Each row below holds a small network's activations on one input, seen along a few directions.
Each table varies a few parts of the input and shows all the possible inputs, shuffled.
A made-up example of a description, with smaller parts first: one of 2 separate values, together with either a single point or one of 11 places along a line or (one of 4 places along a line, together with one of 5 places around a ring).
Shared parts are said once, and a part with two or three values counts as separate values.

Other details of the inputs vary at random and push rows far along two fixed directions, the same in every table; ignore that.

A family of inputs:
r1: [-10 -10 -6 -4 9 -3 -3 3 10 -12 2]
r2: [-9 -24 -2 -19 7 15 -5 -3 6 -23 -6]
r3: [-2 10 -6 13 -2 -4 2 -5 10 -10 9]
r4: [10 13 27 -17 -10 11 -7 8 -26 18 -37]
r5: [11 6 42 -7 -17 13 4 5 -28 14 -31]
r6: [-3 -10 -10 -1 6 -2 -4 -8 16 -7 1]
r7: [4 -28 -9 -24 5 16 -12 -7 17 2 3]
r8: [-6 30 -5 13 1 -17 3 10 -6 4 14]
r9: [3 17 -12 34 -2 -17 -5 23 -20 7 15]
r10: [-3 0 -7 11 2 -4 12 -11 6 -5 16]
r11: [-5 -40 2 -15 2 29 -1 -20 13 -21 11]
r12: [6 -50 -13 -7 4 32 -23 -6 3 -14 10]
r13: [-12 -4 -14 -4 11 -4 -6 3 8 -6 16]
r14: [-8 -34 4 -16 8 13 1 -5 4 -11 2]
r15: [-1 23 -12 10 3 -23 3 17 1 14 12]
r16: [-4 -9 -10 -2 5 4 -2 -11 17 -17 9]
r17: [-9 9 -1 9 1 -6 2 6 3 -15 11]
r18: [-3 -4 -7 5 5 -13 12 8 4 3 13]
r19: [-8 -23 5 -19 6 16 -7 -3 8 -22 -1]
r20: [7 23 -13 19 -1 -27 7 7 10 13 3]
r21: [-2 12 -11 4 2 -3 -3 -6 6 1 14]
r22: [18 2 31 -6 -13 6 2 -6 -18 27 -39]
r23: [-2 -25 -7 -16 5 17 -6 -14 13 -18 -7]
r24: [-3 2 -10 2 6 -15 3 12 11 -2 7]
r25: [-7 22 -6 20 0 -21 19 7 -12 1 8]
r26: [10 14 35 -15 -15 15 -10 8 -24 15 -28]
r27: [17 14 22 -14 -13 13 -8 -3 -20 23 -39]
r28: [-2 24 -17 17 3 -20 0 0 5 13 12]
r29: [-3 -2 -7 -3 0 12 -7 -8 8 -7 15]
r30: [24 -1 28 -10 -14 4 4 0 -13 32 -36]
r31: [-6 22 1 20 0 -19 17 6 -9 1 14]
r32: [-2 20 -12 23 -1 -18 18 -5 -4 4 7]
Each input here is: one of 2 separate values, together with either a single point or (one of 3 separate values, together with one of 5 places along a line).
Question: Changing only the choice among 2 separate values turns r6 into r1. The same change can be made to r29. Which row results?
Answer: r26
Question: Which other rows does r20 become when the choice among 3 separate values takes its other values? List them by row number.
Answer: r7, r30
Question: Which other rows does r29 become when the choice among 3 separate values takes its other values? List them by row number.
Answer: r3, r11

A family of inputs:
r33: [12 21 48 -18 -17 18 1 -8 -28 11 -49]
r34: [-11 -45 -21 -9 15 13 -11 -12 27 -29 18]
r35: [-13 -50 -21 -6 11 22 -3 -9 6 -26 30]
r36: [19 5 51 -6 -19 13 6 -1 -27 11 -54]
r37: [-11 60 -28 39 4 -43 7 5 3 9 24]
r38: [5 21 -35 37 3 -31 6 13 -3 19 31]
r39: [19 -1 45 -1 -19 17 8 2 -42 21 -36]
r40: [3 -8 -2 -24 6 -2 -6 11 9 9 -11]
r41: [-2 -12 10 -10 -5 21 -11 2 -5 -11 1]
r42: [20 4 40 -8 -18 12 -3 4 -26 17 -56]
r43: [-24 -49 -23 -33 17 35 -13 -24 27 -46 21]
r44: [-6 36 -19 34 2 -26 -1 14 2 4 33]
r45: [4 44 -36 46 2 -49 9 15 10 13 20]
r46: [-6 -56 -26 -30 14 35 -27 -7 31 -29 30]
r47: [-18 49 -20 32 7 -50 25 21 1 3 24]
r48: [7 10 53 -24 -13 5 11 8 -25 13 -46]
r49: [6 3 -8 -16 1 7 -15 -5 7 6 -11]
r50: [2 -40 -19 -15 7 13 17 -47 49 -6 11]
r51: [13 9 43 -27 -9 3 -7 14 -20 30 -50]
r52: [-10 53 -10 48 -4 -34 20 12 -7 -6 37]
r53: [-8 -51 -21 -7 13 20 -12 -9 10 -16 29]
Question: What do these inputs look like to the network?
Answer: either a single point or (one of 4 places along a line, together with one of 5 separate values)

A family of inputs:
r54: [1 11 19 4 -1 2 4 -6 -13 2 -18]
r55: [8 -15 8 -11 -11 26 -11 -4 2 1 -11]
r56: [6 8 16 -4 -8 -7 7 2 0 20 -16]
r57: [-22 -17 -37 12 18 -10 3 -5 13 -18 48]
r58: [-11 28 -9 19 1 -15 11 0 -6 -16 11]
r59: [8 -28 8 -13 -1 10 -10 0 5 2 -20]
r60: [4 13 1 5 -10 1 2 9 -18 20 -12]
r61: [0 -27 -14 -26 11 10 2 -11 25 -12 14]
r62: [-6 10 13 -24 3 2 -26 9 6 9 -24]
r63: [9 -1 15 5 -4 -7 0 8 -11 9 -17]
r64: [2 -2 17 -4 1 9 -4 4 -21 10 -10]
r65: [-7 -42 -16 -14 6 19 -6 0 18 -23 7]
r66: [-4 27 -8 22 -4 -11 2 7 -3 -10 23]
r67: [4 31 -22 18 4 -25 11 -7 7 5 7]
r68: [1 14 12 -3 -6 4 -2 11 -27 5 -9]
r69: [-8 -38 -5 -8 14 13 -5 0 11 -27 13]
r70: [0 0 24 -19 -7 11 5 6 -11 -6 -12]
r71: [12 -16 -1 -24 2 16 -11 -5 -4 11 -12]
r72: [7 13 15 4 -8 -6 1 17 -19 -3 -16]
r73: [-10 -42 -17 -18 11 18 -12 -11 14 -9 13]
r74: [-8 33 -11 33 2 -31 16 -4 -3 3 13]
r75: [20 -2 4 -10 -2 -1 -5 5 -2 12 -23]
r76: [12 0 13 0 -10 8 -11 -4 0 16 -14]
r77: [-8 36 -20 32 -4 -24 17 1 1 2 8]
r78: [9 -2 23 -2 -5 16 -9 -1 -9 4 -9]
r79: [6 -32 -18 -20 8 22 -15 -15 25 -14 16]
r80: [-7 23 -4 20 1 -28 20 5 2 6 19]
r81: [5 3 12 -1 -6 1 -1 -11 -3 11 -25]
r82: [-1 18 -8 26 -1 -16 3 -1 2 3 23]
r83: [4 9 13 -6 -12 3 11 6 -4 12 -15]
r84: [-24 -11 -24 8 19 -10 15 -2 24 -28 48]
Question: What do these inputs look like to the network?
Answer: either a single point or (one of 5 separate values, together with one of 6 places along a line)
Question: Which other rows does r56 become when the choice among 5 separate values takes its other values? List them by row number.
Answer: r59, r73, r76, r81

A family of inputs:
r85: [2 28 21 22 -9 -20 16 15 -4 5 -12]
r86: [10 -6 -20 -4 0 7 -9 -9 18 -4 18]
r87: [22 28 30 7 -20 -13 -2 7 -29 55 -43]
r88: [-21 28 -39 40 11 -24 19 3 -2 -17 36]
r89: [25 37 33 13 -16 -8 -15 16 -26 37 -54]
r90: [5 27 -3 12 6 -22 -5 18 -16 17 -5]
r91: [20 0 2 1 -8 -5 -3 -10 -1 16 -20]
r92: [8 -6 32 -23 -12 19 14 -2 -15 6 -40]
r93: [17 -58 11 -44 3 37 -9 -22 23 -7 -20]
r94: [2 36 11 37 -6 -18 1 16 -18 5 -8]
r95: [-12 4 -35 5 11 -17 18 -3 26 -8 21]
r96: [-1 -35 -4 -28 1 30 -28 -1 23 -19 2]
r97: [-3 -47 -8 -22 12 29 -21 -14 11 0 5]
r98: [-16 17 -48 24 8 -31 13 -2 15 -6 26]
r99: [20 42 47 8 -28 2 0 15 -43 46 -31]
r100: [-14 21 -48 27 14 -23 7 0 12 -6 29]
r101: [5 -44 1 -13 7 34 -9 -21 3 -24 4]
r102: [14 2 12 -28 -13 24 -12 1 -10 15 -33]
r103: [16 26 14 21 -10 -19 25 0 -7 13 -5]
r104: [2 -58 10 -37 1 34 -27 -11 17 -16 -27]
r105: [24 31 36 1 -17 -13 8 9 -19 56 -41]
r106: [8 0 36 -26 -10 20 -12 17 -29 3 -22]
r107: [1 31 7 34 -4 -16 8 8 -26 24 5]
r108: [-15 -20 -12 -5 1 9 9 -9 -1 -22 3]
r109: [-16 9 -17 20 1 -5 -3 10 14 -28 37]
r110: [17 -57 4 -35 6 44 -25 -24 10 -9 -19]
r111: [0 -25 -12 -7 1 23 -4 -14 13 -28 31]
r112: [-5 -5 -24 25 3 -15 14 -12 9 -19 31]
r113: [-5 29 19 -17 1 -2 -4 -22 6 8 -22]
r114: [-19 18 -23 36 9 -33 30 4 13 0 49]
r115: [-12 -20 -3 -6 16 8 -6 7 -9 -22 14]
r116: [16 -9 30 -19 -8 10 -7 5 6 13 -41]
r117: [-31 16 -6 1 14 -6 9 -27 20 -31 28]
r118: [-11 8 -31 0 12 -15 -7 15 13 -11 37]
r119: [-17 -34 -9 1 5 8 -5 -5 16 -35 15]
r120: [0 48 0 20 -14 -12 14 13 -21 9 0]
r121: [7 31 -2 13 -9 -13 -4 10 -6 33 8]
r122: [8 -9 41 -27 -4 10 7 12 -20 6 -31]
r123: [-4 -43 0 -40 15 15 -6 0 19 -13 0]
r124: [-14 -10 -30 0 16 -20 -2 6 13 -12 25]
r125: [-12 -47 5 -28 10 19 -6 -1 -3 -28 3]
r126: [-21 15 -30 41 6 -33 19 1 3 -2 47]
Question: Changing only one part turns r87 into r126. The same change can be made to r116. Which row results?
Answer: r85
Question: Changing only one part turns r97 into r107. The same change can be made to r110. Which row results?
Answer: r101
Question: What do these inputs look like to the network?
Answer: one of 2 separate values, together with either a single point or (one of 4 places along a line, together with one of 5 separate values)

A family of inputs:
r127: [-15 -2 -22 11 9 -8 6 -3 16 -22 31]
r128: [14 -15 8 -19 -3 15 -20 8 -7 15 -19]
r129: [-17 -3 -20 13 10 -7 4 -1 10 -23 33]
r130: [15 51 -4 29 -9 -31 -4 23 -18 36 -7]
r131: [-17 1 -23 5 12 -10 8 -6 19 -19 29]
r132: [7 54 11 30 -11 -33 16 15 -19 22 -10]
r133: [1 -8 1 -8 1 6 -2 -8 7 -3 -9]
r134: [13 -15 13 -15 -5 12 -1 -11 2 13 -22]
r135: [-11 -4 -10 -4 8 -3 6 -5 13 -12 13]
r136: [5 -13 19 -10 -6 21 -8 2 -18 -1 -14]
r137: [8 -12 15 -17 -4 12 -3 -7 -1 4 -25]
r138: [-9 -11 -9 7 5 3 1 4 -3 -15 21]
r139: [2 -13 23 -14 -4 16 -4 1 -12 -1 -17]
r140: [7 -10 -1 -7 -1 7 0 -13 10 5 -5]
Question: Changing only one part turns r132 into r127. The same change can be made to r137. Which row results?
Answer: r133
Question: What do these inputs look like to the network?
Answer: one of 2 separate values, together with either a single point or one of 6 places along a line
Question: Which other rows does r139 become when the choice among 2 separate values takes its other values? List them by row number.
Answer: r129
